These are the activations of a small neural network, seen along a few directions. Each row is one input.
In each table, some parts of the input vary, and every possible input appears once, in random order.
A made-up example of a description, with smaller parts first: one of 5 places around a ring, together with either a single point or one of 11 places along a line or (one of 3 separate values, together with one of 6 places along a line).
Shared parts are said once, and a part with two or three values counts as separate values.

Other details of the inputs shift rows strongly along two fixed directions, in all tables alike. That doesn't count.

Rows:
R1: [ -4   8   1 -18  12   7   1  13  -4  10  -8  12   4]
R2: [ -4   9   6 -21  10   5   6  14   0   8  -3   9   4]
R3: [-15  -2  -8   3 -46 -28 -25 -20  -8 -10   3 -11 -12]
R4: [ 17   4   8  -4   1   9  -5  13  14  18 -10  14  -5]
R5: [-14   3 -14  -7 -41 -28 -18 -23  -3 -12  14 -21   0]
R6: [ -5 -16  -6  55  20  22  29  -5 -10 -29   4 -20  -3]
R7: [-18   3 -16  -5 -40 -28 -18 -26  -2  -9  14 -18  -1]
R8: [-16   7 -10   0 -43 -27 -21 -22  -8  -7  -1 -18 -18]
R9: [ -3   2 -26   2 -41 -29 -20 -32  14  -2  -1  -9  -9]
R10: [26 -2 13 -5  9  1 -5  7  1 23 -1 13 -7]
R11: [-23   3 -18  -2 -34 -32 -24 -26  -2 -11   0 -13  -4]
R12: [  2   0  11 -11   3  12  -6  20  -7  13   0   9   0]
R13: [ -5 -17  -4  56  19  18  29  -5  -9 -34   0 -14  -3]
R14: [ 10   1 -13  -2 -36 -39 -16 -36   5  -1  13 -18  -7]
R15: [  1   3  14 -14   6  14  -6  14  -7  13  -5   7  -3]
R16: [ -2   2   1 -15  11  10  -4  14  -4  12   2  12  11]
R17: [ -2   2  14 -10   8   6  -8  21  -2   8  -9  11  -3]
R18: [ -3   1   5 -13   9   7  -4  14  -4   7  -3  18  11]
R19: [ -1  10  10 -22   9   5   6  15   0   6  -3   5   6]
R20: [ -5   1   8 -12  12   5  -7  17  -2   9 -10  13   3]
R21: [ -5 -12  -3  46  23  14  35  -3   0 -41   3 -24  -1]
R22: [ -4   6   7 -14  10   7  -1  15  -5  13 -10  11   0]
R23: [  1   6  10 -24   9  10   2  11  -1   7   1   3   9]
R24: [ -6 -14 -11  47  25  23  33 -12  -9 -32   3 -21  -3]
R25: [ 23   1   7 -14  14  -2   2   2   7  19   6  13   4]
R26: [ -2   1   6 -16  10  13  -5  11  -6  14  -5   9   3]
R27: [ 11 -10 -10  53  19  17  37 -12  16 -30   2 -16  -4]
R28: [ -2   4   8 -22  11  11   2   9  -1   9   2   7   8]
R29: [  1   3  12 -18   6   5   1  17   0   2   1  11  13]
R30: [ 18 -19 -12  55  28   9  34 -19  -1 -21   7 -16  -7]
R31: [-21   4 -15  -6 -36 -33 -20 -25   2 -14   5 -16  -4]
R32: [ -2   3  10 -17   8   5   0  15   1   5   2  15  12]
R33: [22 -4  6 -7 13 -1 -3  4  2 25 -1 15 -1]
R34: [ 17   7   5 -14   5   5   2  11  20  12  -4  11   6]
R35: [ 13   1   1  -6   5   7  -3  11  15  19 -11  17   0]
Each input here is: one of 5 places along a line, together with either one of 2 separate values or one of 5 places around a ring.
Question: Changing only the place on the line of 5 turns R20 into R17. The same change can be made to R22. Which row results?
Answer: R8
Question: Change only the place on the ring of 5 in R23. List by row number the other rows that result.
Answer: R5, R19, R21, R29
Question: Which other rows agree with R25 in the place on the line of 5? List them by row number.
Answer: R2, R7, R27, R28, R31, R32
Question: Change only the choice among 2 separate values in R30. List by row number the other rows that result.
Answer: R9

Rows:
R36: [  9 -16  -6  35   7   0   5 -14  -6  -7  10  -5  -7]
R37: [  2  15  27 -35  40  44   6  56   6  20 -15  40  20]
R38: [ -9  -5 -14  16  14   3  17 -17   5 -21   5 -17   8]
R39: [ 17   1  25 -22  44  31   4  50   5  38 -23  48  13]
R40: [ -3  -7 -16  30   0   4  15  -7  11 -18  -3  -5   3]
R41: [-17  -7   5  31  -6   8   6   8  -7 -26  -8 -14 -12]
R42: [ 17  -8  -2  25   7  -3  18 -19  -2 -11  10 -14  -4]
R43: [-20  11  -1 -53 -45 -35 -39 -11 -16  11   7   3   3]
R44: [ 25   7  19 -27  45  31   8  48  21  34 -11  48  19]
R45: [ 21  -5   0  35  -1   3   7  -8  11  -9  -6 -15 -22]
R46: [ 29   1  25 -32  53  24   8  42   0  36   1  43  22]
R47: [  4  -6 -11  24  10  -6  18 -15  12 -19  13  -8   6]
R48: [-19  -2   4  15  -1   5  19   3  -2 -35   9 -22   7]
R49: [ 14   8   1 -38 -50 -35 -42 -17   0  34   7   0 -16]
R50: [-13 -12   2  25   1  11   7  -6 -21 -21   5 -13  -8]
R51: [ 23  -6  -1  22   4  -2  19 -14  -1 -12  13 -20 -11]
R52: [ 15  -9  -3  36   1   1   9 -13   9  -9 -10  -8 -16]
R53: [-17   3  -9  13  11   3  22 -12  -3 -25   4 -20   4]
R54: [-16  -4  -2  30   0   9   5  -1  -9 -25  -9  -8 -12]
R55: [  5  16  -5 -48 -43 -41 -33 -24  16  22   7   2   5]
R56: [-23  12   6 -51 -48 -36 -42  -1 -13  10  10  -6   3]
R57: [ -4  -7  -9  22   7  -2  18 -13   6 -22   8 -11  11]
R58: [ -3 -11 -15  19  13   2  15 -15 -11 -16   6 -15   2]
R59: [-27  20   0 -44 -58 -28 -43   5   6   7  -3   1   4]
R60: [-14  -6  -6  25   7   9  12 -11 -21 -11   2 -17 -10]
R61: [-15 -13   9  26  -4  10   6   5 -19 -23   7 -20  -8]
R62: [-18   4 -13  22   2   9  19  -6   2 -20  -6 -12  -4]
R63: [-15  -2  -8  28   5   6  12  -6  -8 -16 -14 -11 -14]
R64: [ -7  -9 -14  32   7   6   6 -10  -2 -12 -12  -8 -11]
R65: [-17  -2  -3  13   4   6  19  -7  -3 -34   7 -16   6]
R66: [ -4 -14 -12  28   9   9   6 -15 -15  -9   3 -14  -6]
R67: [ -1  10  -9 -28 -43 -42 -51 -14   9  29  -6  16  -7]
R68: [ 10  18  -2 -50 -46 -40 -32 -19  19  22  10  -3  -2]
R69: [ 35   0  34 -27  46  34   5  39   1  46  -6  39   8]
R70: [  2 -12  -9  24   9  -3  13 -12 -10 -17   9 -12   5]
R71: [ 19  -2  -9  27  -5   5  21  -8  20 -13   1 -15 -15]
R72: [-17  15 -19 -43 -46 -31 -38 -16  11  23  -8  10   3]
R73: [-22  17  -9 -53 -38 -38 -35 -16 -14  21   5  -1   0]
R74: [ 32  10  25 -29  41  35  12  44  24  37 -14  41  14]
R75: [ 20  -1  29 -24  47  35   0  46  -8  41  -7  41  20]
Question: What do these inputs look like to the network?
Answer: one of 5 places around a ring, together with one of 8 places along a line
Question: Changing only the place on the ring of 5 turns R40 into R57. The same change can be made to R71. Which row results?
Answer: R68
Question: Changing only the place on the ring of 5 turns R64 into R72. The same change can be made to R63. Which row results?
Answer: R62
Question: Change only the place on the line of 8 in R56. List by row number the other rows that result.
Answer: R42, R43, R46, R51, R58, R70, R73
Question: Change only the place on the line of 8 in R66. List by row number the other rows that result.
Answer: R36, R49, R50, R60, R61, R69, R75

Rows:
R76: [ 16 -14  21  -1  15   2 -10   9 -30  21   9   9  -7]
R77: [26  4  4 -8 15 -1  5  4 25 13  1 13  7]
R78: [  0  13   8 -21   2  26  11  14  -1   8   1  -3  -2]
R79: [ 32  -8   3 -12  25  -4   7  -9  -3  24  20   9  11]
R80: [ 18 -11 -15  41  -2   0  22 -28  19 -26   9 -22  -2]
R81: [-14   2   9 -15   3  16   3  22  -2  -7  13  10  25]
R82: [-10   2  -7  30   3   0  30 -19  -2 -32  -4 -34 -21]
R83: [-32  11  -9 -31 -47 -44 -37 -16   2  -9   8  -6  10]
R84: [-22   4 -30 -18 -53 -27 -42 -25   2  17  -6   0  -4]
R85: [  1  11   6 -19   4  23  11  15   0   9  -3  -8  -3]
R86: [-30   6 -12 -32 -57 -33 -36 -13  -1  -6  15  -9  14]
R87: [ -9  -8  10 -20  24   1   2   7 -26   2  21   6  23]
R88: [ -7   0  -5  -1  18   5  -1   8   3  15 -22  22  -1]
R89: [-31   9  -8 -32 -46 -48 -33 -16   1 -10   7  -4   7]
R90: [ 10  -1  22   3   6   6 -12  22   0   9  -9  12 -10]
R91: [ -9   3 -10  30   3   4  24 -18  -1 -30  -3 -37 -19]
R92: [12 -6 19  4 -4 16 -9 26 -3 12 -1  9 -6]
R93: [ -6  -2  -7  -3  13  18  -7   9   3  14 -19  18   4]
R94: [25  3  6 -8 16 -6 11  3 23 12 -1 15  5]
R95: [ -8   1  -9  28  -3  13  24 -18  -3 -31  -3 -38 -16]
R96: [28 -1  1 -7  6  9  8  7 22 15  9  9 11]
R97: [11 -5 20  3 -6 19 -9 24 -5 10  2 13 -6]
R98: [ -6   2  -8  -1  18  10  -7   9   5  15 -19  20   1]
R99: [ 11  -5  22   3   0  14 -11  22  -3   9  -9  10  -8]
R100: [-10 -23 -27  46  16   1  12 -35 -27 -10   6 -16  -7]
R101: [  1  18   9 -21  16   5  13  12   0   4 -12  -1  -6]
R102: [ -5   7   0 -14 -55 -50 -44 -13  -5   6  -6  -1 -20]
R103: [ 19  -6 -16  42   6 -17  28 -27  17 -28   6 -17  -4]
R104: [26  1  3 -8  3 12  9  5 21 14 12 14 12]
R105: [ -5   5  -7  -2  20   2  -1   9   1  14 -23  23   3]
R106: [-22 -10  -8  34  -3   4  17 -11  -3 -46   9 -24  10]
R107: [-20  -5  -9  34   5 -12  23 -10  -5 -48   5 -19   8]
R108: [  6   4   9 -25  24  10   9  -1 -26  17   9  -8  -3]
R109: [-7 -1 -9 -1  6 24 -3 10  1 18 -9 21  6]
R110: [ 11  -2  23   3   7   1  -6  22  -3   7 -11  14 -12]
Question: Changing only one part turns R91 into R98. The same change can be made to R82. Which row results?
Answer: R88
Question: What do these inputs look like to the network?
Answer: one of 5 separate values, together with either a single point or one of 6 places along a line
Question: Change only the choice among 5 separate values in R92. List by row number the other rows that result.
Answer: R84, R85, R86, R96
Question: Which other rows agree with R110 in the choice among 5 separate values? List them by row number.
Answer: R76, R90, R92, R97, R99, R102
